m =
130,124,151,139,134,109,116
122,126,108,130,122,140,122
126,143,108,123,119,128,106
138,117,119,130,121,109,142
120,144,110,130,118,128,109
146,155,105,135,117,145,144
131,119,127,147,126,124,130
111,122,122,142,126,114,130
Rows and columns are counted from 1.
row 1 col 1 -> 130
row 8 col 7 -> 130
row 1 col 3 -> 151
row 1 col 4 -> 139
row 3 col 2 -> 143
row 6 col 7 -> 144
row 2 col 7 -> 122
row 4 col 6 -> 109
row 5 col 5 -> 118
row 2 col 6 -> 140
row 7 col 2 -> 119
row 6 col 4 -> 135
row 1 col 6 -> 109
row 8 col 3 -> 122
row 7 col 5 -> 126

data =
[[110 128 129 124 108 110 134 134 140 135 124 135 139 136 119 142]
 [116 129 130 125 112 115 135 134 139 135 125 137 141 134 125 140]
 [133 120 122 132 136 135 122 124 118 118 132 119 123 127 131 118]
 [127 127 128 128 127 128 127 128 127 128 128 127 127 128 128 128]
 [127 126 125 129 129 131 122 130 126 126 130 124 124 128 130 125]
 [138 120 120 130 141 141 115 121 112 115 130 114 113 120 133 110]
 [129 126 127 130 129 129 127 126 123 126 130 126 128 129 125 127]
 [145 122 122 129 147 144 115 114 105 113 128 112 106 115 129 106]
 [130 123 124 131 132 133 122 126 121 121 131 122 124 128 130 122]
 [131 124 125 130 131 132 125 127 123 123 130 125 128 127 132 122]]
Indices start at 1.
(1, 1) => 110
(9, 16) => 122
(10, 16) => 122
(9, 10) => 121
(7, 9) => 123
(10, 9) => 123
(3, 9) => 118
(7, 16) => 127
(3, 15) => 131
(2, 3) => 130
(4, 5) => 127
(3, 10) => 118
(5, 13) => 124
(2, 1) => 116
(6, 16) => 110
(5, 10) => 126
(1, 5) => 108
(1, 16) => 142
(5, 12) => 124
(8, 13) => 106
(1, 3) => 129
(6, 6) => 141
(4, 14) => 128
(9, 2) => 123
(3, 16) => 118
(8, 10) => 113
(8, 4) => 129
(2, 14) => 134
(6, 13) => 113
(8, 5) => 147
(5, 16) => 125
(4, 3) => 128
(7, 11) => 130
(10, 2) => 124
(10, 7) => 125
(7, 4) => 130
(9, 8) => 126

X =
[[138 129 104 120]
 [135 120 103  99]
 [132 124 146 126]
 [138 132 112 136]
 [123 121 113 119]
 [132 123 112 119]
 [125 138 114 112]
 [128 102 117 110]
 [155 146 120 152]
 [133 139  99 135]]
Indices start at 1.
row 1 col 1: 138
row 7 col 2: 138
row 6 col 1: 132
row 3 col 2: 124
row 9 col 1: 155
row 3 col 1: 132
row 2 col 3: 103
row 8 col 2: 102
row 5 col 3: 113
row 1 col 3: 104
row 8 col 3: 117
row 7 col 4: 112
row 5 col 1: 123
row 4 col 1: 138
row 2 col 1: 135
row 6 col 3: 112

x =
[[124 136 131 114 122 112 119]
 [113 122 138 131 116 148 113]
 [117 141 135 119 125 112 122]
 [127 129 128 128 128 129 128]
 [130 127 128 128 126 126 129]
 [145 110 125 134 125 137 130]
 [123 122 116 132 120 121 128]
 [115 141 138 115 123 105 117]
 [128 129 127 128 128 128 128]
 [115 141 135 121 125 114 124]
 [133 125 124 124 124 124 131]
 [113 121 117 146 100 127 125]
 [135 133 142 117 146 130 134]
 [132 131 130 126 116 145 130]
 [113 121 117 146 103 125 125]
 [148 105 114 154 142 157 134]]
Indices start at 1.
(1, 1)	124
(12, 3)	117
(16, 1)	148
(4, 5)	128
(2, 6)	148
(2, 4)	131
(8, 5)	123
(8, 4)	115
(10, 3)	135
(5, 7)	129
(12, 6)	127
(9, 7)	128
(3, 3)	135
(11, 4)	124
(11, 5)	124
(15, 2)	121
(9, 6)	128
(10, 4)	121
(12, 1)	113
(1, 2)	136
(3, 6)	112
(6, 2)	110
(1, 7)	119
(2, 1)	113
(11, 7)	131
(10, 6)	114
(15, 4)	146
(9, 2)	129
(11, 1)	133
(9, 4)	128
(3, 4)	119
(10, 7)	124
(7, 2)	122
(2, 3)	138
(11, 6)	124

grid =
[[111 123 129 148 134 139 130 136 125]
 [125 127 130 140 125 134 135 126 127]
 [131 132 133 128 133 132 128 115 126]
 [134 125 140 115 117 121 133 106 115]
 [128 126 125 139 125 119 129 118 130]
 [122 134 129 128 125 137 133 121 130]
 [118 127 125 135 122 131 125 120 131]]
Indices start at 1.
row 1 col 1 => 111
row 4 col 6 => 121
row 2 col 1 => 125
row 4 col 3 => 140
row 6 col 7 => 133
row 1 col 8 => 136
row 3 col 8 => 115
row 3 col 5 => 133
row 4 col 9 => 115
row 2 col 5 => 125
row 6 col 4 => 128
row 5 col 8 => 118
row 3 col 2 => 132
row 4 col 8 => 106
row 6 col 5 => 125
row 7 col 6 => 131
row 1 col 7 => 130
row 5 col 1 => 128
row 5 col 4 => 139
row 2 col 8 => 126
row 5 col 3 => 125
row 4 col 7 => 133
row 2 col 3 => 130

A =
[[135 137 129 117 112 111 137 121 129]
 [120 100 132 134 124 136 141 114 124]
 [131 129 126 140 117 141 130 129 120]
 [109 134 121 122 113 106 124 134 146]
 [128 137 128 147 132 128 131 127 126]
 [123 121 131 124 133 127 123 145 115]
 [133 118 123 129 112 149 121 129 126]
 [127 135 137 119 136 138 139 135 131]
 [128 132 135 123 140 140 134 134 139]
 [124 121 124 126 130 127 128 143 118]]
Indices start at 1.
row 1 col 1 => 135
row 2 col 1 => 120
row 7 col 4 => 129
row 10 col 4 => 126
row 8 col 9 => 131
row 1 col 9 => 129
row 5 col 8 => 127
row 1 col 8 => 121
row 5 col 1 => 128
row 2 col 2 => 100
row 5 col 2 => 137
row 8 col 8 => 135
row 9 col 1 => 128
row 3 col 1 => 131
row 2 col 5 => 124
row 10 col 6 => 127
row 1 col 3 => 129
row 9 col 6 => 140
row 4 col 8 => 134
row 4 col 4 => 122
row 4 col 6 => 106
row 7 col 1 => 133
row 5 col 3 => 128
row 4 col 1 => 109
row 8 col 2 => 135
row 6 col 7 => 123
row 2 col 6 => 136
row 7 col 3 => 123
row 8 col 1 => 127
row 2 col 3 => 132

B =
[[112 126 134 134 147 147 155 138 128 116 131 111 142 130 125 104]
 [116 114 126 116 122 151 135 138 114 139 139 115 155 145 131 158]
 [111 127 135 136 148 141 156 138 127 116 132 110 142 131 126 107]
 [145 115 143 135 145 135 149 143 103 129 144 111 130 127 126 147]
 [116 116 126 117 123 142 135 139 116 139 138 115 154 145 131 151]
 [103 140 111 130 120 113 130 117 143 115 114 133 107 140 128 124]
 [157 114 130 126 113 139 118 125 128 128 148 139 148 113 116 137]
 [116 124 137 135 149 144 156 141 126 118 133 111 143 131 126 111]
 [143 115 144 137 146 133 151 144 101 128 143 111 132 128 126 134]]
Indices start at 1.
row 1 col 1	112
row 1 col 4	134
row 6 col 16	124
row 9 col 15	126
row 1 col 13	142
row 1 col 16	104
row 8 col 7	156
row 5 col 9	116
row 3 col 7	156
row 5 col 11	138
row 6 col 3	111
row 3 col 6	141
row 9 col 8	144
row 8 col 14	131
row 2 col 9	114
row 3 col 11	132
row 5 col 15	131
row 6 col 2	140
row 5 col 1	116
row 4 col 10	129
row 7 col 7	118
row 8 col 10	118
row 9 col 11	143
row 4 col 4	135
row 4 col 5	145
row 3 col 1	111
row 8 col 3	137
row 5 col 13	154
row 8 col 2	124
row 5 col 4	117
row 6 col 7	130
row 3 col 9	127
row 9 col 2	115
row 4 col 2	115
row 3 col 15	126
row 8 col 15	126

M =
[[127, 125, 125, 122, 114, 127, 149, 119, 144, 122],
 [130, 123, 131, 123, 129, 125, 134, 134, 118, 125],
 [128, 125, 130, 132, 130, 131, 128, 128, 133, 140],
 [129, 120, 130, 135, 139, 136, 136, 134, 140, 151],
 [129, 127, 132, 127, 125, 130, 133, 134, 122, 133]]
Indices start at 1.
row 1 col 1 -> 127
row 3 col 7 -> 128
row 5 col 8 -> 134
row 4 col 9 -> 140
row 1 col 3 -> 125
row 5 col 5 -> 125
row 3 col 1 -> 128
row 1 col 6 -> 127
row 3 col 5 -> 130
row 2 col 5 -> 129
row 2 col 7 -> 134
row 1 col 10 -> 122
row 3 col 10 -> 140
row 5 col 3 -> 132
row 1 col 4 -> 122
row 4 col 10 -> 151
row 2 col 3 -> 131
row 3 col 6 -> 131
row 1 col 7 -> 149
row 4 col 2 -> 120
row 4 col 7 -> 136

a =
[[125 115 139 117 132 126]
 [127 143 115 138 132 132]
 [119 134 126 136 141 132]
 [128 111 141 113 128 124]
 [118 107 147 113 140 125]
 [117 129 132 133 142 131]
 [136 139 116 133 118 128]
 [144 123 128 119 105 122]
 [135 111 139 112 118 122]]
Rows and columns are counted from 1.
row 1 col 1: 125
row 8 col 4: 119
row 9 col 1: 135
row 7 col 6: 128
row 1 col 4: 117
row 2 col 5: 132
row 1 col 2: 115
row 1 col 3: 139
row 4 col 5: 128
row 4 col 2: 111
row 1 col 6: 126
row 3 col 4: 136
row 3 col 2: 134
row 1 col 5: 132
row 9 col 2: 111
row 9 col 3: 139
row 9 col 5: 118
row 4 col 1: 128
row 3 col 6: 132
